Each row below holds a small network's activations on one input, seen along a few directions.
In each table, some parts of the input vary, and every possible input appears once, in random order.
A made-up example of a description, with smaller parts first: values(2) and (point or line(9) or (line(4) and ring(5))).
Shared parts are said once, and a part with two or three values counts as separate values.

Other details of the inputs shift rows strongly along two fixed directions, in all tables alike. That doesn't count.

Table:
row 1: [ -6  -8  -6 -53 -38  -9 -14  14  34 -15  -5]
row 2: [-33 -22   5 -55 -52 -44  23  17  32 -13  -9]
row 3: [ 57   1  -8  35  25  -2  -6 -19  15  15   5]
row 4: [ 40  28   9  48  28  21  15 -16   0  -2   9]
row 5: [-16   5  -3  -7 -19   9   4   8   7 -10   1]
row 6: [ 30   0  -2   0   0 -19 -15  -6  21 -15   3]
row 7: [-20   0  -4   2  14  24 -16   1 -37  21  -4]
row 8: [-41 -22 -14 -27   6  13  -8  13 -24  -1  -1]
row 9: [ 23  28  -7  43  33 -12  10   2  -1   5   3]
row 10: [  7   7  16  14  -2 -15   2 -13   9 -16   7]
row 11: [ 26  25   5  46  19  21   7 -21  -2  -3   9]
row 12: [-27 -22  -6  -8  28  47 -17  -1 -55  17   4]
row 13: [ 24   1  16  17   0 -12  23 -12  10   5   1]
row 14: [ 14   1  10  22  -5 -24  18  -8  21  -2  -1]
row 15: [-16   5 -11 -12 -12   6  10  10   7 -10   1]
row 16: [-61 -40 -29 -15  37  74 -39   9 -80  31  -1]
row 17: [-31  -2  21 -63 -53 -40  10  22  20 -17 -10]
row 18: [ 19   3  15  25  -3 -13  15 -19  11   3  -1]
row 19: [  2  -6 -15 -28  -2   1 -27  13  -1  10  -9]
row 20: [  6  18   8  16  -4 -26   6   8  14  -5  -2]
Each input here is: values(4) and (point or line(4)).
Q: Changing only the values(4) part turns row 14 into row 16. The same change can be made to row 18. Which row results?
A: row 10
Q: Which other rows does row 17 become when the values(4) part takes its other values? List them by row number.
A: row 4, row 12, row 13
Q: Which other rows agree with row 7 in the values(4) part? List them by row number.
A: row 9, row 17, row 19, row 20

Table:
row 21: [ 13  32  12  27  -5  -4  11  -7  11 -12   3]
row 22: [ 13   6  16  29   2 -26  17 -14   8   7  -2]
row 23: [-27 -30 -11  -4  20  30  -5  -1 -40  12   2]
row 24: [-39   0  -7   0  15  37 -17   7 -39   9   2]
row 25: [-43 -22  24 -70 -76 -35  11  15  25 -12 -15]
row 26: [15 23 14 30 -6 -6 19 -5 14 -1 -1]
row 27: [ 31   7   9  20  13 -26  12  -9  12  10  -1]
row 28: [ 21  19  21  24  -5 -10   7 -17   8  -8   4]
row 29: [ 15  15   3  37  14 -15  24  -5  14 -18  10]
row 30: [ 32  35   6  20   6  -5   8  -3  15 -10   3]
row 31: [ 38   4   0  27  17 -28  -5  -7  16  -6   4]
row 32: [-18 -17   9 -63 -52 -44 -16  14  39 -33  -7]
row 33: [ 39  26  -7  21   4  -3  -8  -6  25 -13   4]
row 34: [ 20  21   4  23   0   5  17 -11  18 -19   9]
row 35: [-34 -18  -3   1  16  22 -11   3 -48  20  -3]
row 36: [-55 -11  10 -61 -67 -45  18  24  27 -15 -14]
row 37: [ -1 -19 -21 -16  14  43 -36  -4 -30  19  -3]
row 38: [-27  -5 -18  -9  24  26 -11  18 -41  18  -3]
row 39: [-41  -5 -11   4  16  27  -7  12 -45  16  -2]
row 40: [-10 -10  -8 -20  13  40 -21  -1 -38  20  -3]
row 41: [-24 -17 -16  -5   8  51   1   3 -28  18  -1]
row 42: [-18 -30   5 -79 -70 -38  -7  18  43 -13 -12]
row 43: [-49 -12   9 -65 -59 -28  10  21  33 -42   0]
row 44: [ 16  17  24  31   7 -19   4 -14   8 -12   8]
row 45: [ 30   9  13  23   1  -2  14 -22  16 -15   9]
row 46: [ 33  24  -4  29  16 -11 -11  -3  24 -19   7]
row 47: [31 24  6 20  5 -6 14  0 18  3  1]
row 48: [ -8 -20  -7 -17  13  37 -14   2 -34  33  -6]
row 49: [-18 -13  -5 -16  23  31 -24   3 -39  15   0]
row 50: [-23  -9 -22 -11  21  28  -8  12 -34  31  -6]
row 51: [ -8 -33 -26 -14  19  23 -27  -1 -27  33  -6]
row 52: [ 24   7  15  30  13 -10  11 -19  16 -20  13]
row 53: [ 23  32   8  24  17 -11   4   0  13 -15   7]
row 54: [ 21  -6   7  26   7 -17  23 -18  15  -1   4]
row 55: [42 16 -7 23  4 -7 -1 -3 30  1  4]
row 56: [-26 -28  14 -56 -57 -19  16   6  26 -15  -7]
row 57: [-18 -18 -10  -9  27  23 -16   8 -46  24  -3]
row 58: [-20 -14 -31  -9  22  27 -27  16 -31  15  -1]
row 59: [ 14   8  -1  29   8 -12  27  -9  19  -5   4]
row 60: [ 37  15 -12  28  13 -23   3  -4  28   3   3]
Q: Changing only one part turns row 32 into row 37. The same change can be made to row 49. Which row results?
A: row 40
Q: Describe the family of inputs behind these rows.
A: values(2) and line(4) and ring(5)
Q: Which other rows does row 50 become when the line(4) part takes its other values? List them by row number.
A: row 36, row 59, row 60
Q: Which other rows does row 51 become when the line(4) part takes its other values? List them by row number.
A: row 22, row 27, row 54

Table:
row 61: [ 42  41   9  49  29  -3 -12  -7   3  -6   8]
row 62: [  5  24  17  47  20 -17  36  -4  -2   4   3]
row 63: [ 13 -16  14 -19 -22 -35  -2  -2  17  11 -10]
row 64: [ 45  38  11  44  29   4 -12 -18   4 -16  11]
row 65: [ 50  28  -1  34  14  15   4 -18  18   2   6]
row 66: [-58 -23  -3 -17   8  66  -7  -3 -71  27  -4]
row 67: [-22 -38  -3 -51 -36 -45  -1  10  24  -7  -9]
row 68: [-24  -6  22  -6 -30 -12  30  -4  12 -28   6]
row 69: [ 32  29  -8  51  37 -11  -8  -6   8 -18  12]
row 70: [  3  16   9  52  20 -14  33 -12   4  -8   8]
row 71: [  7  11  -2 -24 -32  -8   2  12  28   1  -8]
row 72: [-47 -29 -26 -34  20  67 -42  11 -53   3   4]
row 73: [ -3  -1 -17 -20 -24 -15   8  12  32 -12  -4]
row 74: [-32 -59 -21 -33  17  54 -33  -3 -50  29  -2]
row 75: [  7 -27 -28  29  69  46 -24  -7 -67  60  -4]
row 76: [ -9  19   1 -18 -10 -33  -8  22  13 -19   1]
row 77: [-23  10  27  -5 -31 -20  26   5   6  -5  -6]
row 78: [ 41  28 -11  38  21  -1  12   1  16  10   0]
row 79: [-11 -31  17 -60 -47 -31  -6  -2  20  -4  -9]
row 80: [-17 -14  -6 -56 -51  -5   4  14  37 -24  -2]
Q: Changing only one part turns row 66 into row 70. The same change can be made to row 79. Which row results?
A: row 67
Q: Describe the family of inputs behind these rows.
A: values(4) and ring(5)
Q: Which other rows does row 76 become when the values(4) part takes its other values? List them by row number.
A: row 62, row 75, row 78
